A small network was shown many inputs. Here are its activations along a few directions, one row for each input.
Each table varies a few parts of the input and shows all the possible inputs, shuffled.
A made-up example of a description, with smaller parts first: one of 4 places along a line, together with either a single point or one of 9 places around a ring or (one of 3 separate values, together with one of 8 places around a ring).
Shared parts are said once, and a part with two or three values counts as separate values.
In the rows, zero is written as 128.

Other details of the inputs vary at random and push rows far along three fixed directions, the same in every table; ignore that.

Table:
R1: [128  78  86 147 122 127 170 130 128 112 121]
R2: [ 98 174 166 101  85 141  75 106 157 127 108]
R3: [150 150 140 138 164 118 130 142 109 164 139]
R4: [128  84  99 113 119 111 157 100 123  85 120]
R5: [169 113 137  98 153 113 156 140 111 101 102]
R6: [147 156 119 170 189 131 141 163  88 180 153]
R7: [118 150  89 196 153 162 131 151 115 195 151]
R8: [172  84  99 115 160 119 162 130 114  86 108]
R9: [ 98 176 166 134  91 153 110 137 140 163 139]
R10: [153 140 110 165 189 123 112 148 100 172 141]
R11: [125 154 168  87 119 128  72 127 137 110 108]
R12: [163 120 161  78 152  98  92 123 119  82 109]
R13: [163 121 128 109 153 126 122 127 117 101 128]
R14: [132 114  91 172 152 133 185 153 106 155 142]
R15: [120  87  76 141 127 127 170 119 122 109 119]
R16: [138 162 134 121 164 137  91 130 102 133 117]
R17: [151 116 118 100 153 117 126 122 113  93 101]
R18: [ 95 168 169 132  98 155 109 141 147 168 137]
R19: [132 171 121 183 184 149 132 174  94 198 154]
R20: [124 125 153  92  86 117 147 120 141  95 120]
R21: [147 157 162 108 141 131  83 126 125 121 134]
R22: [128 156 168  88 123 113  72 110 138 115 120]
R23: [139 119 102 134 164 118 132 126 104 120 131]
R24: [160  80 113 103 155 101 145 131 112  73 111]
R25: [ 92  86 105 133  71 132 153 117 155 109 124]
R26: [127 107  95 170 158 137 184 157 112 156 144]
R27: [171  82 105 129 190 110 188 153  96 106 125]
R28: [ 87 171 145 137 103 148  83 126 139 150 140]
R29: [ 97  90 101 161  80 125 194 116 143 145 152]
R30: [128 108 112 128 136 110 127 122 130 126 129]
R31: [ 90 126 122 146  70 152 132 114 158 136 145]
R32: [150  85  69 154 152 135 178 134 118 122 128]
R33: [172  90 115 109 159  90 181 129 104  95 119]
R34: [131 114 133 117 111 131 127 121 138 103 124]
R35: [110  90 119 114  95 110 137 107 146  98 127]
R36: [ 95 107  62 186 126 143 164 135 125 163 138]
R37: [101 160 180 106  80 140  71 118 150 122 135]
R38: [137 111 133 124 128 111 157 127 132 134 133]
R39: [137 156 178  95 119 128  75 120 135 111 129]
R40: [100 114  94 167  94 147 150 117 146 152 161]
R41: [134 159 164  94 134 124  76 129 139 114  98]
R42: [169  80 104 118 161 112 159 130 110  84 119]
R43: [114  97 122  94  89 121 140  94 140  74 110]
R44: [149 158 114 166 184 148 107 158 100 174 134]
R45: [160 155 141 121 163 127  92 128 121 146 136]
R46: [124 139  87 185 146 136 178 153 118 183 130]
R47: [127 110  71 170 161 123 154 120 105 158 139]
R48: [130  93 143  93  88 112 169 115 140  80 122]
R49: [180 160 124 133 199 136 105 149 108 145 111]
R50: [ 89 189 103 213 135 166 137 166 112 239 165]
R51: [101 167 152 140  96 159  87 129 145 156 139]
R52: [ 78 122 102 184  87 147 137 126 144 170 162]
R53: [138 121 129 117 112 132 131 117 150 110 106]
R54: [ 94 181 139 176 115 159 124 150 142 204 140]
R55: [156  84  96 115 166  99 154 124 108  84 116]
R56: [109 117 132 126  75 130 168 119 159 126 111]
R57: [177 163 179  70 164 111 105 145 104  97 100]
R58: [128  91 137 104 100 116 171 123 137  91 126]
R59: [125 114 136 106 105 120 120 120 152 101  98]
R60: [104 163 157 142  99 145  84 119 144 159 152]
R61: [126 166 135 128 153 137  90 132 110 137 129]
R62: [142 149 102 161 193 128 113 134  86 164 141]
R63: [ 89  94 116 145  64 128 145 104 158 126 144]
R64: [189 146 123 135 226 124 101 167  78 140 111]
R65: [146  79  81 149 139 116 173 117 129 125 135]
R66: [137  91 131  95  90 116 140  95 153  83 127]
R67: [ 91 161 152 140 101 140  80 130 141 155 149]
R68: [105 170 148 137  98 160  88 125 146 154 148]
R69: [ 89  96 149 101  47 135 166 112 172 100 122]
R70: [180 155 113 129 229 126 102 149  69 138 108]
R71: [ 87 109  92 167  93 144 145 132 144 154 136]
R72: [129  85 141 104 105 109 169 116 143  99 128]
R73: [162  90 138  78 124  90 171 119 122  66 112]
R74: [123 164 141 123 145 137  86 122 108 135 133]
R75: [ 82 129  98 186  87 153 141 129 156 175 135]
R76: [120  98  85 166 122 140 164 127 128 135 149]
R77: [102 176 190  95  72 133  97 121 146 127 138]
R78: [ 98 168 172 135  96 139 106 128 142 168 154]
R79: [129  93 134 103  99 121 172 126 141  94 113]
R80: [127 125  79 192 151 147 154 145 126 175 131]
R81: [ 89 114 143 114  60 120 111 101 169 121 133]
R82: [155 151 146 126 162 123  91 131 118 145 133]
R83: [133 121 142 106 105 104 150 115 138 121 128]
R84: [165 154 151  96 185 109  82 125  97 110 117]
R85: [170 129 120 108 196 114 114 143  94 101 103]
R86: [132 156 167  93 134 115  73 116 127 111 123]
R87: [149 153 164 118 166 119 112 143 119 154 135]
R88: [136 158 194  83 119 120  97 129 132 114 129]
R89: [155  81  96 115 165 105 153 135 110  83 109]
R90: [130 160 155 105 145 126  79 129 118 115 126]
R91: [140 155 162 110 140 131  81 137 122 119 121]
R92: [124 168 170 117 122 142 107 144 131 151 126]
R93: [166 109 129 115 170 116 165 147 122 114  97]
R94: [ 87 124 136 110  63 124 114  87 162 118 132]
R95: [ 84 167 124 177 117 157  94 147 130 186 155]
R96: [135 167 160  92 134 130  79 112 130 114  95]
R97: [120  95  86 167 118 132 164 118 133 142 150]
R98: [138 154 192  87 131 122 100 134 131 117 130]
R99: [ 77 100 105 138  67 138 145 115 159 121 130]
R100: [ 96  81 106 124  80 116 152 108 152  98 133]
R101: [107  93 105 130 107 121 145 121 136 105 132]
R102: [164 131 149  74 164 108  99 119 105  72 106]
R103: [ 85 130 136 113  61 133 118 101 173 112 109]
R104: [122  99  78 161 116 146 167 127 137 142 136]
Description of these inputs: one of 8 places along a line, together with either one of 4 places along a line or one of 9 places along a line.
Question: The inputs of R50 and R83 match in every part but the place on the line of 8. If R36 is changed in the same way as R50 into R83, which row does it become?
Answer: R22
Question: The inputs of R47 and R74 match in every part but the place on the line of 8. If R87 is changed in the same way as R47 into R74, which row does it become?
Answer: R27
Question: The inputs of R53 and R76 match in every part but the place on the line of 8. If R46 is changed in the same way as R53 into R76, which row does it become?
Answer: R77
Question: Change only the place on the line of 4 in R57. List by row number the other rows that result.
Answer: R9, R69, R79
Question: Start at R66 and move only the place on the line of 9, one step at a time. The first step leads to R97. Which rows follow, in order?
Answer: R60, R63, R12, R35, R86, R84, R62
Question: Change only the place on the line of 4 in R33. List by row number the other rows that result.
Answer: R29, R72, R78
Question: Start at R96 and move only the place on the line of 9, one step at a time. The first step leads to R2. Which rows follow, in order?
Answer: R103, R41, R59, R75, R80, R53, R49

Table:
R105: [174  88  73 159 207 115 145 143 108 135 139]
R106: [150 121 180  47 108  95 120 105 120  63 118]
R107: [ 93 178 175 155 100 157  83 131 159 197 169]
R108: [108 154 166 119  81 137  57 109 167 136 148]
R109: [118 103 102 124  79 144 143 112 154  92 119]
R110: [151 180 153 136 140 150 101 155 116 142 130]
R111: [115 111 111 125 125 119 119 136 127 101 116]
R112: [149 128 164 106 143 129  78 113 134 120 124]
R113: [134 183 175 105 155 125  87 135  97 146 147]
R114: [128 143  94 150 177 126 120 132  94 147 153]
R115: [110  92 120 112  72 153 147  99 154  89 108]
R116: [124 109 141 133  93 127 135 123 153 143 150]
R117: [101  60 101 128  68 107 193 128 148  77 118]
R118: [129 172 149 138 120 161 111 150 126 162 137]
R119: [160 148 181  65 144 105 118 115 136  98  87]
R120: [174  94 102 156 191 117 161 152 105 151 145]
R121: [117 129 146 107 119 119 144 113 122 116 143]
R122: [157 123 145  66 118  95 105  98 144  70  81]
R123: [104  99 113 106  80 120 148  87 165 105 100]
R124: [109 133 106 171 117 167 166 143 135 166 144]
R125: [167  91  83 125 156  96 155 115 116 100  90]
R126: [115  86  74 176 157 126 192 165 104 150 135]
R127: [122 143 123 122 114 155 110 126 143 119 124]
R128: [ 73 105  96 162  76 137 133 126 143 129 132]
R129: [144 128 117 125 118 144 116 125 129 103 113]
R130: [ 98 190 149 135 140 148  68 119 112 165 157]
R131: [150 162 145 106 201 121  70 161  99 117 111]
R132: [181  75 113  86 139  78 185 116 125  70  82]
R133: [108 151 125 176 110 147  81 125 144 179 161]
R134: [115 199 184 116 147 138  86 130 110 158 154]
R135: [172 118 166  96 129 102 110 128 137  94 127]
R136: [ 94 133  97 192 132 140 150 167 113 179 150]
R137: [ 96  97 120 132 107 126 169 138 139 120 125]
R138: [123 130  74 181 160 128 135 130  88 157 158]
R139: [122 115  93 161 134 117 171 132 101 144 159]
R140: [169 140  97 131 206 111 122 137 103 140 104]
R141: [117 147 144 125 105 117 125 122 119 123 151]
R142: [187  92 155  86 171 102 143 126 128  85 115]
R143: [176 160 185  73 163 138 105 139 120  92 101]
R144: [147 115 100 184 156 127 149 151 119 175 161]
R145: [138 142 102 175 142 154 152 158 113 163 142]
R146: [ 66 134 135 133  68 145 114  89 140 137 151]
R147: [ 91 136 169  90  49 124 133  92 180 120 108]
R148: [178 107  88 151 195 138 180 164  90 134 123]
R149: [152 154 163  79 137 147  81 122 131  92 101]
R150: [166 154 117 124 204 111  95 136  75 122 137]
R151: [ 73 100  99 148  95 141 143 125 146 128 129]
R152: [115 128 114 148  93 117 158 122 145 145 122]
R153: [131  82 102 138 128 127 141 110 146 121 138]
R154: [138 130 144  96 131 119 109 102 133 113  89]
R155: [118 168 127 158 131 133 127 140 126 194 132]
R156: [124 168 165 118 170 140  60 148 103 138 112]
R157: [ 58 153 146 139  33 144 134 104 179 175 136]
R158: [117  54 107 112 114 109 205 129 139  75 107]
R159: [ 94 107 125 134  92 127 153 142 136 128 129]
Question: The inputs of R117 and R110 match in every part but one. If R159 is changed in the same way as R117 into R110, which row does it become?
Answer: R118
Question: The inputs of R126 and R113 match in every part but one. If R158 is changed in the same way as R126 into R113, which row does it become?
Answer: R134
Question: What is each input in this table made of?
Answer: one of 5 separate values, together with either one of 5 places along a line or one of 6 places along a line
Question: Which other rows agree with R105 in the choice among 5 separate values? List them by row number.
Answer: R107, R108, R112, R116, R120, R133, R135, R142, R144, R153
Question: Change only the place on the line of 5 in R156. List by row number the other rows that result.
Answer: R111, R128, R131, R151

Table:
R160: [112 151 156 105 107 126  87 110 139 119 130]
R161: [ 98  94  63 185 125 135 174 131 126 153 147]
R162: [161 108  84 150 175 123 152 138 104 127 116]
R163: [148 146 139 120 171 125  93 132 109 128 127]
R164: [148 132 152  95 148 120  96 124 121  99 114]
R165: [102  91  63 185 126 136 171 121 126 156 151]
R166: [131 118  85 168 154 136 148 135 113 153 127]
R167: [170 120 121 122 173 120 158 148 105 118 120]
R168: [177 122 140  89 174 111 108 135 109  83 103]
R169: [116 161 172 101 100 133 113 127 139 127 126]
R170: [151 150 138 121 167 130  96 137 110 130 113]
R171: [179 124 158  85 171  96 127 141 104  93 110]
R172: [155 138 148  96 143 122  98 126 125 100 105]
R173: [ 87 116 130 116  57 133 130 102 164 109 119]
R174: [145 156 142 135 164 137 127 150 107 153 131]
R175: [146 137 149  93 146 118  98 130 120  98 109]
R176: [110 154 127 149 129 141  96 123 124 162 148]
R177: [108 156 128 150 128 149  99 137 128 160 135]
R178: [145  26  73 115 113  97 244 115 139  69 105]
R179: [ 87 113 129 114  58 125 126  92 160 110 134]
R180: [112 157 147 152 123 140 116 143 126 174 150]
R181: [108 165 131 152 123 151  93 138 132 163 139]
R182: [102  98  77 186 117 135 200 140 120 162 154]
R183: [111 170 150 152 118 149 114 144 126 172 154]
R184: [ 98 134 145 107  68 131 112 102 158 111 115]
R185: [148  73 127  99 114 103 176 117 140  84 109]
R186: [111 132 146 105  83 128 100 101 151 110 132]
R187: [103 161 134 151 126 151  93 136 129 163 141]
R188: [167 134 114 135 197 120 111 143  96 129 129]
R189: [112 172 147 150 122 151 115 144 138 178 144]
R190: [162 111 108 128 177 117 131 138 106 110 121]
R191: [113 133 166 106  75 126 121 119 154 119 135]
R192: [156 116 110 142 176 125 164 149 109 142 123]
R193: [ 84 112 131 115  60 127 127  96 162 107 133]
R194: [135 113 138  95 111 116 115 105 140  88 120]
R195: [ 94 134 107 181 110 140 158 140 136 185 154]
R196: [119  96 138 110  86 122 165 115 142 100 126]
R197: [151 152 141 140 163 128 121 151 115 157 135]
R198: [129 116 138  93 110 118 119 117 138  89 106]
Question: The inputs of R178 and R192 match in every part but one. If R195 is changed in the same way as R178 into R192, which row does it become?
Answer: R185
Question: What is each input in this table made of?
Answer: one of 3 separate values, together with either one of 5 places around a ring or one of 8 places along a line
Question: Which other rows agree with R197 in the choice among 3 separate values? List them by row number.
Answer: R162, R167, R168, R172, R181, R183, R186, R188, R189, R190, R191, R194
Question: Change only the choice among 3 separate values in R168. List by row number the other rows that result.
Answer: R175, R187
